Here are a small network's activations along a few directions, averaged over the inputs that share one value of a field.
Related values have similar rows: they may be neighbours, one step apart, or belong to one group.
In the rows, 500 means zero.
Strong random noise was added to every row along 22 fixed directions; ignore it. To show where, here is one row again and again, with new noise each time:
[443 645 659 639 326 621 359 652 523 692 571 340 543 554 597 714 457 549
 777 670 565 792 528 737 329 653 658 467 393 469 543 559 553 404 391]
[385 383 462 295 525 200 503 595 444 645 416 622 451 526 536 575 480 338
 520 632 428 440 272 460 379 756 405 596 645 453 593 288 391 574 706]
[570 428 467 411 699 434 499 443 380 531 343 647 745 572 563 573 597 410
 622 709 409 390 688 411 563 618 429 542 535 477 469 478 598 478 628]
[512 468 706 612 536 525 420 335 407 434 490 369 442 485 617 457 439 531
 253 602 551 380 460 476 455 489 402 317 295 595 569 615 624 347 685]
[567 652 307 650 692 250 402 408 276 587 581 498 537 662 381 523 410 390
 399 481 431 496 558 385 692 732 595 685 433 580 600 492 600 262 419]
[413 416 379 322 730 539 462 527 626 313 415 699 450 701 607 503 513 350
 620 304 414 384 857 621 626 362 449 462 418 451 530 728 626 576 481]
[690 411 280 467 584 671 677 402 562 538 572 399 405 310 593 373 483 514
 531 453 593 579 667 245 647 436 533 960 490 628 578 283 457 567 549]
[574 485 398 542 326 581 609 585 677 535 392 366 321 687 690 397 648 925
 594 691 369 376 528 436 352 274 446 240 571 581 460 346 478 756 510]
[383 478 466 599 474 438 490 508 345 386 439 468 649 305 376 594 552 473
 471 292 264 461 705 387 636 487 642 661 481 338 568 363 604 756 116]
[526 450 627 435 400 644 669 651 463 378 365 396 471 296 634 489 358 474
 610 675 579 311 442 582 359 428 521 454 775 470 548 303 464 627 688]
[577 607 447 480 394 700 418 604 668 569 641 480 492 586 712 555 428 543
 642 367 556 575 296 494 741 366 491 594 453 475 608 569 381 584 587]
[423 310 765 444 551 524 573 239 363 570 454 557 472 337 526 523 588 418
 404 473 490 274 594 402 355 579 573 690 393 614 459 125 627 481 626]
[543 365 504 219 734 422 561 504 709 674 499 578 600 493 378 568 580 358
 537 454 674 239 449 294 530 519 274 545 325 532 648 318 602 393 718]
[423 431 542 434 363 257 366 510 453 503 574 552 757 436 491 593 519 502
 388 540 531 785 697 298 534 709 475 555 449 557 440 539 435 652 293]
[566 504 644 403 529 786 574 615 778 420 438 200 445 590 674 575 415 678
 713 531 443 408 617 553 495 430 738 521 291 539 743 453 774 545 452]
[591 452 645 366 526 488 527 504 592 464 387 542 213 694 490 341 657 638
 332 473 418 471 681 614 411 248 658 263 472 583 534 388 541 471 523]
[627 567 481 569 405 315 480 500 358 525 606 658 425 534 636 572 594 487
 561 280 390 497 473 626 496 398 540 582 472 379 547 210 349 558 540]
[248 411 510 523 570 611 456 310 561 458 377 370 259 526 489 731 612 582
 221 659 615 484 586 549 614 434 517 382 608 543 558 608 679 459 544]
[427 399 488 430 528 385 607 432 631 577 477 711 593 523 548 689 752 480
 567 390 374 134 340 556 392 402 378 402 339 359 557 406 528 687 697]
[639 411 653 449 754 732 493 515 557 616 395 537 541 423 518 415 483 243
 624 498 386 537 541 525 541 514 457 714 224 423 561 664 536 440 495]
[364 604 318 746 512 795 552 466 611 513 495 483 486 497 342 725 386 403
 419 638 498 550 524 264 766 476 698 487 438 357 658 880 515 459 376]
[647 552 547 525 603 835 331 527 253 710 442 432 585 471 664 285 432 429
 530 435 436 434 490 457 739 431 509 746 372 591 560 613 516 609 552]
[688 565 450 494 624 439 577 490 331 442 536 558 408 578 426 366 424 463
 374 432 558 479 460 801 347 541 624 545 482 561 452 712 452 392 511]
[238 562 541 812 322 383 350 589 319 596 517 519 512 464 730 483 302 265
 669 665 307 469 449 505 281 699 374 359 399 442 553 589 457 533 628]


TUL, 10 values:
kir: [439 492 592 634 502 516 381 349 673 410 517 470 421 577 647 508 566 584
 589 517 452 569 414 546 520 415 155 281 478 483 286 575 494 324 544]
todob: [580 646 512 643 594 575 472 419 518 473 426 568 547 530 456 319 574 422
 608 486 253 464 279 615 724 365 494 436 664 420 370 566 504 298 638]
sar: [792 620 502 569 512 387 569 476 216 692 563 724 573 533 528 509 544 410
 386 500 597 297 506 634 510 443 545 539 549 623 413 440 271 586 617]
gibat: [589 644 552 504 383 524 484 545 446 555 430 527 551 599 537 615 536 585
 541 600 423 426 266 640 688 430 574 441 822 464 390 393 389 636 523]
lera: [567 515 603 567 546 544 520 474 537 280 535 521 644 440 426 556 525 533
 694 318 534 305 536 436 514 301 294 300 418 285 481 312 636 298 474]
notu: [650 425 726 407 527 681 555 564 619 468 405 412 544 525 613 306 451 505
 546 656 594 442 653 515 398 474 402 426 462 717 369 569 503 520 595]
gini: [755 524 312 558 607 546 634 437 355 462 489 548 658 443 490 489 492 503
 466 642 495 545 288 489 547 583 503 665 488 367 509 705 382 466 660]
nen: [550 656 296 712 417 247 572 598 497 442 536 324 698 409 551 302 418 474
 428 418 280 302 584 342 764 509 567 653 691 754 510 402 497 845 302]
rif: [613 502 481 474 583 486 568 495 739 516 405 481 489 489 587 521 654 444
 373 479 402 448 606 538 926 292 470 670 782 695 385 518 379 856 333]
gutu: [465 498 426 452 571 532 295 583 300 647 449 470 205 686 738 469 403 510
 675 476 480 573 601 711 406 570 330 587 466 498 455 474 449 527 472]
TUL is arranged as a 2 by 5 grid.
Which values are neighbours of sar? Give them in the order they are listed. -> lera, rif, gutu
Which values are neighbours of todob? Give them in the order they are listed. -> kir, gibat
A value of TUL combines one of 2 hidden first parts with one of 5 second parts; all combinations occur once.
todob and nen share the first part; todob and gibat share the second. Which value has the first part of gibat and the second part of nen? -> lera
rif and notu share the first part; rif and sar share the second. Which value has the first part of sar and the second part of notu? -> gini

GOS, 10 values:
lan: [556 537 520 537 335 545 494 554 269 486 483 662 498 491 528 622 564 563
 422 342 521 358 585 596 477 306 547 360 485 361 462 494 317 774 439]
zodi: [529 587 607 526 403 499 429 500 465 552 544 504 935 503 531 568 534 555
 486 619 508 514 411 500 616 631 549 513 550 621 365 685 515 633 440]
vadi: [378 428 628 357 462 592 424 467 428 550 448 527 475 559 561 551 513 565
 500 428 585 351 541 506 556 504 474 578 673 644 328 307 524 665 414]
dop: [477 591 354 587 444 522 505 548 485 575 496 563 662 547 633 333 520 484
 601 482 332 280 511 480 552 408 503 440 490 592 487 632 493 725 622]
piti: [412 543 597 722 302 464 517 491 493 599 559 650 618 341 395 385 653 419
 612 463 367 575 631 472 328 395 544 372 451 451 353 382 436 518 409]
lifo: [595 416 603 443 429 592 506 560 514 595 497 620 357 501 634 355 428 448
 542 414 474 432 459 370 485 397 344 572 467 544 409 340 266 671 508]
rava: [450 580 490 566 677 486 402 427 587 762 581 576 512 549 392 397 611 253
 517 427 584 473 575 600 574 463 471 524 381 667 517 558 637 241 638]
mik: [558 504 585 472 520 520 456 564 560 547 497 551 594 456 540 591 455 307
 494 557 564 636 773 505 636 508 524 579 476 560 500 620 439 585 403]
bodem: [536 528 405 678 610 530 585 351 622 386 505 415 245 526 398 336 524 529
 282 509 447 495 465 388 602 320 530 401 488 530 597 545 570 245 575]
bes: [544 465 452 533 568 516 557 372 380 431 476 643 402 539 396 505 586 542
 497 434 324 624 415 568 356 543 636 527 363 257 480 582 466 346 463]
GOS is arranged as a line.
Going along GOS from lan by way of its neighbour dop, in what order are zodi, vadi, mik, bes met? -> bes, mik, vadi, zodi
Fewest steps between bodem and rava? -> 2
